Each row has a name. Each question is about the rows just above it.

J_876: [128  92 139 162 145 137 112 134  87  80 121 106 170 110]
J_445: [117  75 151 130 152 129 121 112 158  60 133 144 169  78]
J_638: [115 165  77  92  92  77 121 111  77  77 128 118 165  92]
J_364: [121  71 150 130 164 123 115 118 151  57 128 137 169  88]
J_900: [115  77 151 134 145 136 121 111 155  65 134 145 168  75]
J_212: [123  90 141 165 155 150 105  75  99  80 123 109 170  76]
J_513: [116  76 151 131 144 133 121 112  76  62  76 144 169 112]
After [164 123 115 118 151], its row goes on with
[ 57 128 137 169  88]
How many times does J_513 hold [112]?
2
Count of [92] in J_638:
3
Count of [75] in J_513:
0
Go on from [145 136] to the end of its row.
[121 111 155  65 134 145 168  75]
Times [77] occurs in J_638:
4

J_876: [132 126 111 117 118 124]
J_634: [103  97 111 145 144 177]
J_212: [114 115 128 138 128 127]
J_900: [128 134 132 128 134 126]
J_513: [138 140 101 121 103 115]
J_192: [ 92 144  99 153 126 153]
J_236: [139  99 138 111 178 186]
J_445: [129 139 102 127  87 100]
J_504: [178 144 100  55 144 153]
J_638: [128  82 173 102 143  86]
The rest of the row after [102 143]:
[86]
After [144 100], its row goes on with
[ 55 144 153]
Go on from [138 140 101 121] to the end of its row.
[103 115]

J_513: [124  83 117 166]
J_192: [ 96 113  72  72]
J_236: [ 91  72 117 118]
J_445: [105  84 117 112]
J_634: [ 91  73 117 118]
Count of [117] in J_513:
1
Go on from [ 83 117] to the end of its row.
[166]
How many times does J_445 hold [117]?
1
Go on from [124  83 117] to the end of its row.
[166]
After [ 91  72 117], its row goes on with
[118]
The rest of the row after [ 96 113]:
[72 72]
After [ 84 117], its row goes on with
[112]

J_504: [119 128  95  91  82  87 176 136 139 124 138 172]
J_236: [154 116 141 167 141 164  91 125 137 152  94 138]
J_692: [180 157 148 144 107  72 166 125 137 152  93 112]
After [107  72], its row goes on with
[166 125 137 152  93 112]
The rest of the row after [125 137 152  94]:
[138]
The rest of the row after [107  72 166 125]:
[137 152  93 112]

J_236: [111 122 142 120  96 180 142]
J_513: [147 123 119 112 180  89 192]
J_212: [ 85 138 124 134 153  54 138]
J_900: [125 124 113 126 112 102 104]
J_192: [111 111 155 104 138 104 118]
J_876: [166 120 132 129 163  73 153]
J_692: [134 127 100 110 112 103 150]
J_445: [125 124 113 126 112 111 150]
J_364: [154 119 175 154 100 154  90]
J_638: [110 134 125 163 171 110 134]
Times [110] occurs in J_638:
2
Times [154] occurs in J_364:
3
Times [118] occurs in J_192:
1

J_236: [153 131 139  96 139  94]
J_900: [122 148 117 149 184 122]
J_445: [149 122 121 151 149 122]
J_212: [126 130 134 148 119 123]
J_876: [160 141 126  99 103 123]
J_638: [113  83  95 182 200 106]
J_192: [ 84 132 110 165 123 167]
J_504: [192 156 146 104 106  72]
J_364: [149 122 122 149 149 149]
J_513: [113  83  95 176 159  76]
J_692: [141 117 177 177  74 117]
Times [149] occurs in J_364:
4
Times [122] occurs in J_445:
2
How many times does J_445 hold [149]?
2
Count of [176] in J_692:
0

J_445: [122 148 166 178 116 148 109 110 147 173 148 147]
J_236: [157 164  96  96 116 115 109 111 147 173 148  95]
J_504: [117 125 165 178 116 148 109  97 142 140 148 135]
Count of [147] in J_445:
2
The rest of the row after [148 109 110]:
[147 173 148 147]
Times [110] occurs in J_445:
1
Go on from [178 116 148 109  97] to the end of its row.
[142 140 148 135]
Times [148] occurs in J_445:
3
After [166 178 116 148 109], its row goes on with
[110 147 173 148 147]
The rest of the row after [109 110 147 173 148]:
[147]

J_876: [155 137  93 136  92 120 120 107  83 140  81 135  97 154 133 104]
J_212: [138 192 161 138 138  86 113 192 162  91 167 143 138 138 192 165]
J_445: [156 146  95 125 105 117 120 116  84 129  85 140  95 156 140 107]
J_513: [123 129 138 138 139 117 125 152 146  84 153 127 128 153 133 141]
J_638: [122 151 141 141 102 126 122 100  76 141  82 141 102 151 141 141]
Count of [85] in J_445:
1
Count of [141] in J_638:
6
Times [138] occurs in J_212:
5
The rest of the row after [ 81 135  97 154]:
[133 104]
How many times does J_638 hold [122]?
2
[155 137  93 136  92 120 120 107  83 140  81 135  97 154 133 104] is in which row?
J_876
The rest of the row after [154 133]:
[104]

J_212: [ 83  84 113 113 108  80 102 164 131 129  85 179 110  91  80]
J_692: [145 145 103 134  77 195 202 135 130  70 140 102 131 201 145]
J_192: [177 177 110  90 156 153 119  98  64 173 153 105 102 139 178]
J_504: [100 100  65  94  71 142 145 135  87 185 107 102 131 202 145]
J_876: [ 83  84 113 113 108  80 102 135 131 129  85 179 110 203 145]
Go on from [102 131 201] to the end of its row.
[145]
The rest of the row after [145 103 134]:
[ 77 195 202 135 130  70 140 102 131 201 145]
After [119  98], its row goes on with
[ 64 173 153 105 102 139 178]
The rest of the row after [ 70 140 102 131 201]:
[145]
Go on from [135 130] to the end of its row.
[ 70 140 102 131 201 145]
The rest of the row after [135 131]:
[129  85 179 110 203 145]

